Each row below holds a small network's activations on one input, seen along a few directions.
Each table varies a few parts of the input and shows all the possible inputs, shuffled.
A made-up example of a description, with smaller parts first: one of 5 places around a ring, together with either a single point or (one of 2 separate values, together with one of 4 places along a line) or one of 9 places along a line.
Shared parts are said once, and a part with two or three values counts as separate values.
(in the rows, 128 means zero)

Other details of the inputs vary at random and push rows far along two fixed directions, the same in every table; ignore that.

Table:
r1: [148 174 205 123 135 154 107 161 140 112 147 115 113  69 174]
r2: [124 179 146 109 151 172 124 134 111 110 132 127  97 128 154]
r3: [123  99 107 138 117 106 134 117 129 137 121 130 139 135 119]
r4: [105 184 145 137 173 154 121 132 111 103 151 107  88 107 141]
r5: [105 201 146 139 171 159  96 143  74  92 119 115 110  90 101]
r6: [124  50  86 140 100  76 156 112 193 156 149 123 145 156 124]
r7: [134  54  93 132  97  72 159 119 184 156 143 121 150 149 119]
r8: [119 178 157 125 164 167 118 133 111 106 146 123  88 119 138]
r9: [140  57  94 115  99  95 162 112 185 161 141 126 137 170 151]
r10: [134  99 112 133 113 112 131 123 124 135 114 132 149 130 103]
r11: [133  99 109 124 102 115 137 117 137 137 123 140 138 149 135]
r12: [120 133 143 165 108 102  89 149  95 130  76 129 190  75  91]
r13: [110 131 128 125 153 128 145 127 149 128 157 112 106 130 148]
r14: [150 137 148 101 123 148 144 126 142 131 149 134 107 143 152]
r15: [139 125 142 106 124 144 144 119 157 127 158 134 100 153 160]
r16: [123 178 148 123 157 163 118 133 105 108 141 121  89 127 148]
r17: [158  45 101 114  83  84 166 113 189 168 144 134 146 172 136]
r18: [119 133  89 156 103 117  80 130  38 123  29 166 214 104  46]
r19: [127 121 134 112 142 136 152 123 154 133 155 117  99 142 158]
r20: [134 134 138 116 137 143 134 123 147 126 153 127  99 148 150]
r21: [137 178 156 114 154 172 122 137 109 109 144 120  91 125 141]
r22: [109 128  88 168 111  96  76 134  32 129  23 161 219  93  28]
Description of these inputs: either one of 2 separate values or (one of 4 places along a line, together with one of 5 places along a line).
Which other rows does r2 become when the place on the line of 4 takes its other values? List them by row number.
> r9, r13, r19

Table:
r23: [149  61 128 102 102 108 182 112 232 156 194 115  96 173 205]
r24: [116 172 139 111 179 165 149 123 132 108 178 106  57 146 148]
r25: [133 169 186 122 159 152 133 150 152 113 177  96  81  96 164]
r26: [141  55  71 133  80  84 137 109 128 156  89 155 186 161  80]
r27: [122 173 157 110 160 170 133 129 136 111 163 117  74 134 180]
r28: [128 169 179 122 162 154 135 144 150 111 179  99  76 105 160]
r29: [115  75  66 133 106  96 137 104 126 149  97 147 162 164 112]
r30: [184  44 157  96  74  98 188 127 246 165 197 111 112 155 193]
r31: [ 97 179 111 144 152 151  87 129  52 107  75 145 146 111 100]
r32: [154 171 192 105 140 169 133 145 142 113 168 116  83 114 167]
r33: [110 177 147 148 136 140  80 150  73 112  77 136 162  75 118]
r34: [118  55  68 147 101  72 144 109 146 152 112 133 169 151  86]
r35: [141 174 149  91 162 182 148 123 123 112 167 124  62 160 152]
r36: [121  54  77 150  97  69 141 113 151 154 113 131 172 144  90]
r37: [125 174 133 145 129 144  78 141  46 109  66 151 166  93  73]
r38: [144  51  80 137  72  78 133 113 134 159  89 154 192 153  84]
r39: [106 178 138 149 141 143  80 143  67 109  76 140 159  82 113]
r40: [102 170 126 159 151 130  88 140  67 108  89 129 151  87  77]
The inputs of r30 and r38 match in every part but one. If r25 is changed in the same way as r30 into r38, which row does it become?
> r36
What do these inputs look like to the network?
> one of 3 separate values, together with one of 6 places along a line
Which other rows does r29 become when the choice among 3 separate values takes its other values? List them by row number.
> r24, r35
Start at r29 and move only the place on the line of 6, one step at a time. The first step leads to r31. Which rows follow, in order?
> r27, r23, r39, r33

Table:
r41: [114 117 110 121 146 129 151 113 156 131 161 117  94 158 152]
r42: [137 130 128 138  91 124  84 139  76 133  51 162 198  99 114]
r43: [ 88 183 129 143 192 149 123 131 102  99 151  99  82 112 114]
r44: [114  77  57 137  93  96 122 103 107 148  68 164 187 161 101]
r45: [195 133 192  86 117 157 165 140 173 127 197 114  74 143 141]
r46: [153 117 161 110 105 134 137 134 165 137 145 131 123 126 181]
r47: [176  64 106  91 101 119 187 103 174 152 173 134 102 202 101]
r48: [107 114 112 176 110  81  87 143  91 132  66 132 204  73  67]
r49: [124  74 105 161  86  72 108 133 130 149  82 138 203 100  94]
r50: [ 93 229 137 131 188 189  90 133  47  86 107 131  96 111 124]
r51: [136  58 133 137 108  72 167 131 222 153 183  94 128 122 148]
r52: [109 116 110 129 153 120 155 114 158 130 168 108  91 151 142]
r53: [119 192 134 103 155 188 113 124  82 107 113 146  98 146 160]
r54: [128 187 178 129 146 162 103 150 108 107 129 122 113  87 152]
The inputs of r50 and r54 match in every part but one. If r44 is changed in the same way as r50 into r54, which row does it become?
> r46
What do these inputs look like to the network?
> one of 2 separate values, together with either a single point or one of 6 places along a line
